Each row below holds a small network's activations on one input, seen along a few directions.
In each table, some parts of the input vary, and every possible input appears once, in random order.
Descriptions start from the smaller parts, as in this example, which fits no table here: one of 8 places around a ring, together with either a single point or one of 9 places around a ring or (one of 3 separate values, together with one of 4 places along a line).
Shared parts are said once, and a part with two or three values counts as separate values.
In the rows, 128 means zero.

A family of inputs:
row 1: [126  95 154 125 172 105 183  98 137 145 148  46  83 168  66 188 156]
row 2: [ 98 129 156 173 127 101 100  90 205 118 152  78 191 121  67 141 124]
row 3: [152 121 107 130 116 157 123 175  63 129 152 217 116  71 163  55 113]
row 4: [152 122 105 102 105 192 103 183 116  72 130 226  92 108 176  78 125]
row 5: [191 182 147 173  63 199 167 186  95 198  55 180 116 119 166 153 117]
row 6: [ 92 104  91 108 104 170  97 182  83 123 108 180 120 121 241 101 133]
row 7: [ 76 172 108 134 144 101 128  98 209 136 144  60 184 120  64 135 106]
row 8: [ 98 182 111 106 172 101 171  81 178 155 141  45 148 142  80 124 145]
row 9: [155  89 156 120 144  75 155  78 105 107 106  62 116 165  47 186 162]
row 10: [ 97 112 127 101 109 146  97 182  69 140 114 183 103 122 228  91  74]
row 11: [162 122 153 133 128  51  99  70 140 102 128  94 144 156  55 187 161]
row 12: [122 119  71 124 109 190 114 159 100  73 114 204 110 104 227  99 145]
row 13: [142 111 133 111 110 140 116 169  69 143 131 205 106 104 192  66  54]
row 14: [146 114 174 165 121  85  68  74 177 111 148  83 179 146  69 159 148]
row 15: [111 145 125 116 197 106 200  95 174 167 151  59 112 154  82 157 156]
- What do these inputs look like to the network? => either a single point or one of 6 places around a ring or one of 8 places around a ring
- A walk changes only the place on the ring of 6. It starts at row 6 and steps to row 12. List the rest of the walk in order. => row 4, row 3, row 13, row 10

A family of inputs:
row 16: [128 149 130 137 135 140 146 124 156 144 130 110 137 123 112 124 137]
row 17: [130 143 146 130 129 121 146 123 127 154 111 113 127 138 111 145 117]
row 18: [123 117 133 133 136 106 117 112 132 127 143 124 146 118 101 111 115]
row 19: [138 118 138 131 138 116 142 123 111 142 129 114 114 137 110 156 150]
row 20: [115 111 140 136 134 108 117 118 128 128 147 119 144 121 111 117 111]
row 21: [109 116 124 110 147 110 134 122 140 121 148 117 121 141 125 126 121]
row 22: [117 146 135 143 139 142 144 129 153 146 136 108 135 127 117 136 130]
row 23: [124 125 139 142 113 116 101 107 145 120 131 120 154 137 124 137 129]
row 24: [131 136 133 140 113 111 101 105 146 117 131 122 152 130 113 134 132]
row 25: [114 138 101 120 138 128 139 121 142 125 130 102 136 131 125 130 144]
row 26: [140 113 144 135 126 127 118 123 139 107 123 115 122 141 109 158 141]
row 27: [143 125 100 115  95 193 110 199  63 118 108 239 103  95 232  70 100]
row 28: [140 152 138 123 122 119 147 122 127 149 115 110 123 131 104 138 121]
row 29: [149 123 133 132 140 114 143 114 111 138 121 118 115 134 109 145 149]
row 30: [149 118 134 132 124 123 119 117 143 103 121 121 123 135 103 151 143]
row 31: [102 132 110 124 132 127 140 123 141 126 129  97 129 129 137 132 142]
row 32: [137 117 107 118  95 192 110 203  63 123 109 234 102 100 240  76  95]
row 33: [115 125 121 103 149 113 130 117 138 117 142 120 121 135 119 118 127]
- Changing only one part turns row 32 into row 27. The same change can be made to row 19. Which row results? => row 29
- What do these inputs look like to the network? => one of 2 separate values, together with either a single point or one of 8 places around a ring
- A walk changes only the place on the ring of 8. It starts at row 26 and steps to row 23. List the rest of the walk in order. => row 20, row 21, row 31, row 22, row 17, row 19

A family of inputs:
row 34: [ 57 116 115 109 124 148 133 160  86 180 135 165 117 115 218  65  77]
row 35: [ 98 131 103  99 191  80 140  67 207 100 154  18 138 179  79 147 195]
row 36: [ 85 151 123 129 166 114 109  49 227  97 156  46 185 157  83 180 158]
row 37: [152  83 137 116  84 163 115 164 104  83 103 198  87 142 205 126  99]
row 38: [ 97 113 127  76 131 169 118 197 116 117 136 185 102 109 169  70  70]
row 39: [157 116 110 158 122 182 106 169  96  98 147 209 132  73 174  66 140]
row 40: [115 104 114  97 187  65 182  79 143 112 142  12 125 144  48 169 175]
row 41: [135 107 130 118 177  45 190  75 139 155 154  66  95 165  10 175 159]
row 42: [165 141 215 156 114  61 134  79 163 171 141  64 156 147  29 168 124]
row 43: [145  84 134 126 100 151  92 180  50 115  76 206 100 158 195 150 144]
row 44: [130 131 173 184  98  90  93  81 167 138 135  26 180 112  38 186 114]
row 45: [125  74 138 156 137 188 111 186  99 108 152 194  98  98 191  98 125]
row 46: [148 217  99 147 125 227 238 195 132 206  64 117  85 129 165 162 155]
row 47: [179 133 105 122  72 157 101 138  96  78 100 207 108 105 193 104 110]
row 48: [ 82 146 128 174 113  96  75  68 224 113 142  46 185 150  51 173 137]
row 49: [ 90 160  85 116 110 141 129 147  79 172 135 175 158  96 209  37  86]
row 50: [168 133 192 143 180  49 178  66 149 167 142  87 126 160  27 176 129]
row 51: [183 124 110 119  83 147  84 156  51 113  81 218 131 115 190 134 155]
row 52: [121 168  95  88 118 159 106 176 104 108 137 194 125  79 158  46  80]
- What do these inputs look like to the network? => either a single point or one of 8 places around a ring or (one of 2 separate values, together with one of 5 places along a line)
- Which other rows does row 49 become when the choice among 2 separate values takes its other values? List them by row number. => row 34

A family of inputs:
row 53: [149 149 150 140 159 109 191 108 152 168 127  67 116 144  52 175 144]
row 54: [151  91 169 154 100  71  56  71 156  70 131 105 170 147  69 166 140]
row 55: [ 99 123 144 129 152  83 109  80 189 109 168  67 165 131  58 121 121]
row 56: [ 65 110  91  81 167 101 123 106 144 104 166  91 132 131 131  93 126]
row 57: [197 114 181 169 109  99 135  99 124 131  93 102 119 163  65 224 163]
row 58: [179 115 151 139  95 159 133 180  56 149  94 213  90 122 171 131 103]
row 59: [134  89 139 130  83 134  54 154  83  89 135 211 141 100 177  71  85]
row 60: [111 109  92 113 116 159  79 151 120  75 141 185 134 104 197  76 128]
row 61: [161 138  99 118 125 184 159 177  86 134  99 187  81 123 192 130 148]
row 62: [115 137  96  89 181 126 201 131 105 166 128  95  81 148 130 147 156]
row 63: [ 64 169 108 131 120 143 107 125 178 139 148 106 177 104 150  70 100]
row 64: [110 192 117 145 129 169 188 153 143 200 107 107 129 119 143 130 123]
- What do these inputs look like to the network? => one of 2 separate values, together with one of 6 places along a line
- Changing only the place on the line of 6 turns row 58 into row 61. The same change can be made to row 59. Which row results? => row 60
- Which other rows does row 63 become when the choice among 2 separate values takes its other values? List them by row number. => row 64

A family of inputs:
row 65: [140 126 163 123 173 130 180 127 100 166 132 103  76 146  90 150 117]
row 66: [ 97  90 157 122 166  95  89  98 145 104 169 114 137 127 110  92  94]
row 67: [106 128 146 142 111  71  85  80 135 129 157 117 192 125  92 100 104]
row 68: [159 160 161 165 120 132 174 130 144 162  84  86 128 134  83 185 129]
row 69: [ 99  96 118 139  93 171 110 180  60 138  98 197 116 120 236 121 114]
row 70: [ 87  84 115  89 132  71 101 106 144  86 168 111 137 130 111 107 136]
row 71: [168 166 150 146 137  96 176 106 102 192 106 104 133 134  85 160 123]
row 72: [108 123 150 165 102 115  72  97 176 102 139  90 178 115  92 125 101]
row 73: [ 57 195  66 108 166 175 185 149 169 176 140  92 138 105 170  79 112]
row 74: [134 132 117 103  86 165  90 175  72 122  97 196 104 127 217  97 107]
row 75: [162 135 106 112  97 170 116 167  95 104 108 227 107 106 185  84  93]
row 76: [106 109 101 110 136  99  69 101 165  76 156 116 151 138 109 128 166]
row 77: [174 121 123 143 114 185 120 194  87 114 139 215 109  71 168  68 119]
row 78: [153 108 104 101 150 110 189 125 104 152 128  96  80 147  99 162 148]
row 79: [161 155 156 152 132 146 172 118 154 138  95  93 111 153 108 185 181]
row 80: [157 131 108 109 149 127 170 128 132 139 103 110 107 159 102 192 187]
row 81: [108 118 138 146 112 118  76  93 191  76 156 109 174 142 120 138 145]
- What do these inputs look like to the network? => either a single point or one of 4 places along a line or (one of 2 separate values, together with one of 6 places around a ring)
- Which other rows does row 76 become when the choice among 2 separate values takes its other values? List them by row number. => row 80
